Here are a small network's activations along a few directions, averaged over the inputs that share one value of a field.
Values that are neighbours, or in one group, have similar rows; names and order tell nothing.
In the rows, zero is written as 500.
Random noise pushes rows far along 8 fixed directions. That doesn't count. These rows show it; they differ only by the noise:
[855 459 627 730 903 641 360 589 490 751 678 534 492 592 462 623 262 167
 405]
[484 410 468 317 512 503 278 648 252 286 449 864 603 495 619 238 638 434
 519]
[785 374 514 643 190 474 328 576 350 772 310 255 824 512 559 476 831 785
 653]
[274 120 183 561 391 380 597 464 400 255 318 464 610 452 464 515 792 751
 479]
[620 404 517 643 571 368 629 621 537 366 684 278 354 423 577 869 540 508
 393]
[715 683 631 519 482 451 491 594 517 387 507 537 572 390 520 497 493 662
 436]
[840 513 658 613 634 464 381 651 460 518 635 502 524 492 582 651 463 392
 422]
[448 373 333 405 509 781 530 733 200 679 480 730 631 471 600 262 764 652
 681]
[576 408 471 626 244 228 541 515 557 154 359 271 498 408 492 699 672 824
 382]
[645 496 519 562 505 475 658 731 461 357 639 451 394 382 612 734 613 675
 438]


F, 14 values:
f14: [626 723 468 602 572 667 873 670 579 388 628 561 403 409 461 681 450 804
 353]
f10: [495 360 425 625 393 461 707 421 687 619 438 342 606 466 483 611 615 768
 494]
f2: [445 536 374 656 523 668 897 623 604 344 363 808 448 417 333 480 520 945
 409]
f8: [773 453 724 478 656 323  34 506 561 625 572 540 635 628 631 540 337  46
 372]
f6: [506 420 599 435 362 706 325 693 383 548 591 378 175 728 592 565 479 217
 655]
f4: [680 274 311 661 725 502 500 225 469 807 349 762 954 560 342 459 550 448
 524]
f1: [343 454 437 413 414 406 513 561 452 408 613 482 360 512 565 576 616 447
 507]
f5: [830 444 671 599 605 549  37 458 391 586 355 678 491 785 370 524 261  82
 391]
f3: [638 522 568 665 672 568 713 625 580 228 599 678 308 489 397 620 311 656
 288]
f13: [313 328 362 464 514 551 732 433 441 697 501 496 384 611 529 605 602 491
 615]
f7: [295 308 346 495 422 631 471 466 451 702 417 556 410 564 620 453 652 514
 616]
f12: [315 770 627 249 108 559 678 462 490 622 543 323 453 417 613 417 566 622
 745]
f11: [452 281 368 809 534 453 471 255 649 589 348  90 510 600 249 596 391 490
 434]
f9: [282 381 174 641 352 485 742 404 699 362 226 467 408 443 376 643 568 975
 390]
Each value of F is a pair of two hidden parts, and every pair occurs once (2 first parts, 7 second parts).
Q: f2 and f6 share the first part; f2 and f1 share the second. Which value has the first part of f1 and the second part of f6?
A: f14
Q: f13 and f3 share the first part; f13 and f4 share the second. Which value has the first part of f4 and the second part of f3?
A: f11
Q: f12 and f7 share the first part; f12 and f5 share the second. Which value has the first part of f5 and the second part of f7?
A: f9

M, 14 values:
m8: [445 320 442 648 520 554 506 318 590 704 379 380 501 623 365 520 414 470
 500]
m13: [653 463 544 548 581 602 297 681 418 400 560 557 237 598 536 560 417 327
 420]
m1: [474 571 544 502 537 437 488 373 550 627 537 360 529 470 504 536 448 413
 540]
m9: [570 391 519 668 605 435 491 363 568 475 488 402 647 558 375 585 451 407
 424]
m12: [250 699 496 329 586 653 447 403 528 607 527 484 460 465 434 140 290 360
 598]
m2: [621 612 663 372 376 345 306 455 425 389 557 451 600 507 546 470 503 313
 511]
m7: [512 564 485 523 570 463 480 371 577 563 447 566 657 485 458 489 424 521
 449]
m6: [496 731 539 433 611 595 613 415 564 676 518 537 515 467 448 419 350 476
 523]
m14: [415 406 388 521 604 570 472 535 434 620 528 503 451 536 477 466 502 383
 489]
m4: [524 451 539 565 388 498 514 618 480 454 515 425 363 571 511 596 533 523
 508]
m10: [412 475 483 439 437 409 545 542 531 315 464 531 505 385 558 496 568 648
 472]
m11: [748 547 618 644 497 509 477 577 563 532 486 546 500 500 510 555 460 585
 457]
m3: [637 448 516 602 557 505 414 508 593 449 390 670 559 581 448 500 426 498
 410]
m5: [567 333 434 543 521 416 513 522 419 376 494 555 480 537 496 634 615 505
 463]
Each value of M is a pair of two hidden parts, and every pair occurs once (2 first parts, 7 second parts).
Q: m9 and m12 share the first part; m9 and m2 share the second. Which value has the first part of m2 and the second part of m12?
A: m13
Q: m5 and m7 share the first part; m5 and m4 share the second. Which value has the first part of m4 and the second part of m7?
A: m3
Q: m14 and m6 share the first part; m14 and m10 share the second. Which value has the first part of m10 and the second part of m6?
A: m8
